Each row below holds a small network's activations on one input, seen along a few directions.
Each table varies a few parts of the input and shows all the possible inputs, shuffled.
Descriptions start from the smaller parts, as in this example, which fits no table here: one of 5 places around a ring, together with either a single point or (one of 2 separate values, together with one of 4 places along a line) or one of 11 places along a line.
Shared parts are said once, and a part with two or three values counts as separate values.
In the rows, zero is written as 128.

Table:
r1: [ 91 167 141 150 102 111 116 172 129 102 117 111 137 133 140]
r2: [107 146 131 120 160 114 137 132 133 125  96 107 126 202 152]
r3: [120 137 108 119 167 163 184 106 171 141 126 116 117 106 120]
r4: [110 125 133 125 152 104 133 107 111 166 131  86 165 120  86]
r5: [112  82 135 128 106  80  90 104  87 133 124 126 101 174 140]
r6: [106 157 133 125 154 135 155 110 142 168 105  64 137 135 120]
r7: [109 187 137 125 111 121 118 175 114 149 128 114 140 114 136]
r8: [148  72 112 109 129 137 109 131 121 155 141 151 105  88 123]
r9: [114  88 121 120 102 102 106  88  94 175 112  82 139 105 112]
r10: [180 122 119 144  98 160 112 148 140 142 150 155 141 103 146]
r11: [111 148 120 155 116 146 141 167 153  86 120 170 121 107 131]
r12: [123  99 121 109 116 116  70 126  88 168 130 103 108 114 116]
r13: [134  96 110 118 166 107 149 131 134 102 138 175 127 157 107]
r14: [153 154 112 138  85 146  69 138 104 142 147 104 131 127 132]
r15: [144 142 111 150  71 131 106 100 111 150 129  82 163 119 128]
r16: [161 103 124 168  88 149 112 147 156  95 139 151 139 122 146]
r17: [111 153 117 137 109 146 180 132 147 138 130 150 152  83 129]
r18: [147 112 135 126 184 119 141 136 133 143 161 153 128  94 115]
r19: [128 163 128 131 123 145 147 172 147 140 133 171 136  89 141]
r20: [138  57 105 114 113 108 124 118 123 115 127 172  96 149 127]
r21: [130  64 101 113 114 137 143  90 120 151 136 132 121  80 113]
r22: [ 98 183 132 147 101 119 152 126 104 143 125  95 140 105 122]
r23: [121 136 131 113 165 116 100 146 103 159 147 105 136 127  90]
r24: [130 134 118 160  73 136  69 139 122  95 140 100 126 147 133]
r25: [103 144 148 139 160 128 126 148 155 120 102  81 121 160 139]
r26: [128 104 127 132 171 121 171  96 134 141 158 135 143  89 103]
r27: [185 190 216  38 140 165 187  49 130 113 112 168 122 100 142]
r28: [118 169 132 112 168 148 122 148 133 159 121  83 107 141 125]
r29: [158 118  96 145  81 171 141 105 135 131 152 135 145  95 125]
r30: [133  53 137 146 125 115 118 125 133 107 134 146  98 103 137]
r31: [133 128 104 118 171 136 168 132 160  99 101 157 101 169 139]
r32: [159 210 217  24 132 151 147  56 103 128  94 112 154 127 140]
r33: [135 136 104 144  71 124  76 120 106 104 134 129 131 191 143]
r34: [ 93 168 126 133 103 100 126 155 109 105 110 139 145 176 153]
r35: [110 113 135 119 155  85 116 133 106 127 127 127 152 188 115]
r36: [168 109 117 162  90 134 128 123 127  95 141 177 122 162 157]
r37: [107 116 157 151 161  98 108 138 113 114 137 103 132 143 106]
r38: [130 125 138 150 179 140 160 137 175  96 112 133 101 126 146]
r39: [120 145 115 140 115 121 160 154 139  95 110 193 138 148 153]
r40: [139 145 117 112 181 162 153 146 168 143 129 135 102 110 131]
r41: [101  81 129 130 103 106  72 128 109 120 126  98 103 133 117]
r42: [128  95 125 137 170 123 133 143 153  97 143 152 128 117  99]
Q: What is each input in this table made of?
A: one of 2 separate values, together with either a single point or (one of 4 places along a line, together with one of 5 places around a ring)
Q: The inputs of r39 and r34 match in every part but the choice among 2 separate values. If r38 is changed in the same way as r39 into r34, which row does it become?
A: r25
Q: A walk changes only the place on the line of 4. It starts at r36 and steps to r16. List the rest of the walk in order.
A: r10, r29
Q: A walk changes only the place on the ring of 5. It starts at r37 and steps to r25. List the rest of the walk in order.
A: r1, r24, r41

Table:
r43: [151 119 115 133  92 151 137 146 139 136 147 180 120  72 150]
r44: [103  29  83 170  90  79  43 143  76 155 131  94  88 150 139]
r45: [125  75 104 170  19  92  35 136  90 120 141 106 132 143 137]
r46: [114 121 121 164 131 130 152 186 170  76 134 181 133 114 117]
r47: [139 200 133 117 109 142 133 102  93 167 126  90 161 108 125]
r48: [130 130 160  84 183 127 117 121 127 168 123 100 106 115 117]
r49: [168 138 116 121 103 175 153  96 149 137 130 145 122 100 156]
r50: [156 143 117 162 156 147 168 131 168  97 124 148 140 154 137]
r51: [ 94 144 125 106 156 125 142 116 113 196 115  72 124 116 113]
r52: [ 86  85  91 195  64  82  44 170 103  79 139 112 109 193 125]
r53: [138  70 102 137 167 126 138 148 141 144 154 168 130  83 113]
r54: [130 158 144 117 164 117 166 125 136  94 109 167 139 180 142]
r55: [144 151 156  84 104 147 158  86 120 112 119 160 137 127 126]
r56: [138  83 111 119 159 150 161 100 166 128 132 123 129 106 106]
r57: [158 179 170  88 124 157 115 118 107 146 122 115 123 103 143]
r58: [133 185 175 126 178 123 127 147 135 107 126 119 140 157 137]
r59: [ 76 197 142 137 138 121 154 141 136 114 114  86 152 147 119]
r60: [120 100 138  75 166 114 162  93 135 126 117 141 121 135 102]
Q: The inputs of r49 and r56 match in every part but one. If r47 is changed in the same way as r49 into r56, which row does it become?
A: r51
Q: What is each input in this table made of?
A: one of 3 separate values, together with either a single point or one of 5 places along a line
Q: A walk changes only the place on the line of 5. It starts at r59 and steps to r58. List the rest of the walk in order.
A: r54, r50, r46
Q: Change only the choice among 3 separate values in r45. List by row number the other rows that result.
A: r44, r52

Table:
r61: [124  67  79 143 151  95 147 116 140 108 109 174 103 189 151]
r62: [173 172 167  52 183 183 216  81 180 161 115 150 160  48 119]
r63: [138 188 142 165  65 150  87 150 118 110 124  70 140 153 147]
r64: [104 116  64 192 127 119 157 169 168 125 121 158 120 153 159]
r65: [127  93 133 115  92 101  89 136 107  74 115 193 107 156 162]
r66: [ 83 135 138 102 141  78 111  89  86 150 115  80 135 184  97]
r67: [122  80 146 118 193  81  87 150 119 120 127 124  94 157 117]
r68: [148 134 164 112  86 128  73  95  99 102 120  95 127 192 145]
r69: [105 128 137 186 173 125 106 201 146 122 146  99 138 132 107]
r70: [171 127 127 130  61 144  84  83  85 170 140 106 133 104 141]
r71: [125 251 158  80 186 178 219 130 174 121 109 153 121  89 162]
r72: [125 144 131 183  60 129 117 190 141  74 138 162 140 127 141]
r73: [146  60 130 141 165 128 105 144 127 154 175 108 130  80  88]
r74: [150 201 176  38 201 157 224  92 145 141 100 177 127 150 132]
r75: [130  41  55 133 121 135 133 116 157 147 138 168  91  86 143]
r76: [102 101 136 122 112 122 124  86  96 165 138  48 149  83  76]
r77: [159  82 113 143  60 143 103 128 119 105 157 185 129  75 113]
r78: [ 71 186 109 150 126 108 123 147  97 153 114  55 158 146 105]
Q: The inputs of r76 and r78 match in every part but one. If r70 is changed in the same way as r76 into r78, which row does it become?
A: r63
Q: What is each input in this table made of?
A: one of 3 separate values, together with either a single point or one of 5 places around a ring
Q: List by row number the other rows that have the choice among 3 separate values in common with r65.
A: r61, r66, r67, r68, r74
Q: Change only the choice among 3 separate values in r62. List by row number the other rows that result.
A: r71, r74

Table:
r79: [ 99 152 153 134 170 126 128 143 152 125 119  81 128 125 123]
r80: [150 153 133 172 133 144 157 164 169 113 135 161 144 101 162]
r81: [148 111 125  87 180 132 157 109 140 135 125 156 127 151 110]
r82: [178 120 136 112 132 166 154 127 158 129 139 185 120  95 158]
r83: [130 116 156  70 156 142 124 113 159 135 102  97 128 117 109]
r84: [127  91 115 177  79  82  47 147  71  78 125 137  84 228 163]
r85: [123 188 138 152  89 142 117 113 106 135 137  82 154 131 128]
r86: [114  76  95 146  78  94  27 175  89 165 158 105 133 111 104]
r87: [112 142 123 140 179 110 161 145 153 118 128 131 152 159 121]
r88: [119 125 149  93 133 110 137  82 100 169 108  96 136 116 121]
r89: [110 177 131 133 139 141 164 155 133  96 122 166 119 123 134]
r90: [162 161 133  96  94 156 115  77  90 143 132 102 130 118 122]
r91: [ 86 159 134 136 130 108 136 123 104 164 113  77 132 133 129]
r92: [138 142 149  86 133 140 168 113 137 105 126 185 117 108 124]
r93: [126   7  51 187  96 127 127 133 160 110 150 158 114 103 113]
Q: What is each input in this table made of?
A: either one of 3 separate values or (one of 2 separate values, together with one of 6 places along a line)
Q: List by row number the other inputs of the same sort as r86.
A: r84, r93
Q: Change only the place on the line of 6 in r87. List by row number the other rows that result.
A: r79, r80, r85, r89, r91

Table:
r94: [138 139 127 101  57 133 111  83  94 126 113 122 131 149 142]
r95: [ 96 106 101 131 110  97 109 100  95 147 128  84 145 163 101]
r96: [117 165 115 166 108 146 136 158 162 111 112 119 131 149 158]
r97: [102 136 134 129 123 106  88 127  82 179 143  69 128 102 105]
r98: [140 171 164 109 108 126 111 154 121  97 112 165 121 155 169]
r99: [172 116 131 129 110 158 131 134 146 118 158 174 133  77 124]
r100: [163  89 112 146 123 149 116 150 158 142 149 148 123  77 138]
r101: [132 169 142 133  92 127 142 131 125  81 107 172 126 173 171]
r102: [127 239 183  52 241 158 238 103 170 135  92 129 140 111 126]
r103: [ 84 165 100 165 130 127 145 170 140 116 121 121 125 151 127]
r104: [160 113 106 145  88 164 158 119 160 101 145 178 137  91 129]
r105: [124  52  89 157 141 102 144 127 134 117 139 164 137 128 110]
r106: [116  83  73 160 124 137 152 147 149 129 143 153 122  95 114]
r107: [101 125 114 145 162 113 135 145 147  86 107 122 104 209 135]
r108: [108 143 129 137 160  97 113 169 117 121 133 129 137 177 121]
r109: [157  86  89 169 107 150 147 130 160 127 143 153 131  95 141]
r110: [ 98 171 125 148 150 121 119 185 124 134 135 118 123 137 124]
r111: [141 197 169 137 121 139 123 156 124 100 131 143 143 124 148]
r112: [113  93 148 103 147 100  73 109 102 149 122  71 103 152 110]
r113: [177  89 141 113 108 132 121 123 124 116 143 202 116 102 145]
r114: [123 135 111 141  76 141 107 107 123 154 118  69 138 119 136]
r115: [165  90 104 123  83 147 149 109 144  98 130 203 117 124 147]
r116: [126 192 144 155  98 145 150 140 140  83 120 147 145 139 152]
r117: [104  89 124 128 135  99 104  89 102 132 113  74 110 171 114]
r118: [129  39 100 146 164 115 139 119 149 102 128 158 103 144 121]
r119: [123  82 108 142 142 127 123 165 141 144 150 148 114  71 116]
r120: [143 139 139 132 103 131  82 114  96 175 139  68 139 108 129]
r121: [131 171 139 149 130 140 109 174 145 128 124 115 129 134 154]
r122: [136  57 114 140 160  96 117 140 123 136 155 162 132 113 106]
r123: [ 87 132 108 147 103 111 116 114  94 160 127  71 133 116 110]
r124: [111 106 138 119 133  82  81 111  76 167 142  82 142 141  99]
r125: [146 162 167 112  90 136  93 104  88 146 138  93 148  96 122]
r126: [ 94 136 104 155 141 102 140 154 132 103 119 132 139 193 124]
r127: [141  49 114 123 177 121 111 134 142 121 144 155  98 134 113]
r128: [152 139 164  90  81 119  83  96  72 145 126 120 130 127 139]
r129: [145 146 159  40 224 182 246  84 198 153 115 161 128  60 113]
r130: [110 126 148 127 181 103 107 166 139 101 113 117  99 184 137]
r131: [133 202 175  24 199 171 206  54 139 186  97  86 145  95  91]
r132: [127 158 138 121  63 145 118  97 115 125 118  94 147 107 130]
Q: What is each input in this table made of?
A: one of 3 separate values, together with either a single point or (one of 2 separate values, together with one of 6 places along a line)
Q: The inputs of r101 and r94 match in every part but the choice among 3 separate values. If r111 is changed in the same way as r101 into r94, which row does it become?
A: r125
Q: Change only the choice among 2 separate values in r101. List by row number the other rows that result.
A: r98
Q: Change only the choice among 3 separate values in r123. List by row number the other rows that result.
A: r103, r106
Q: Change only the place on the line of 6 in r120. List by row number the other rows that result.
A: r97, r112, r124, r125, r128
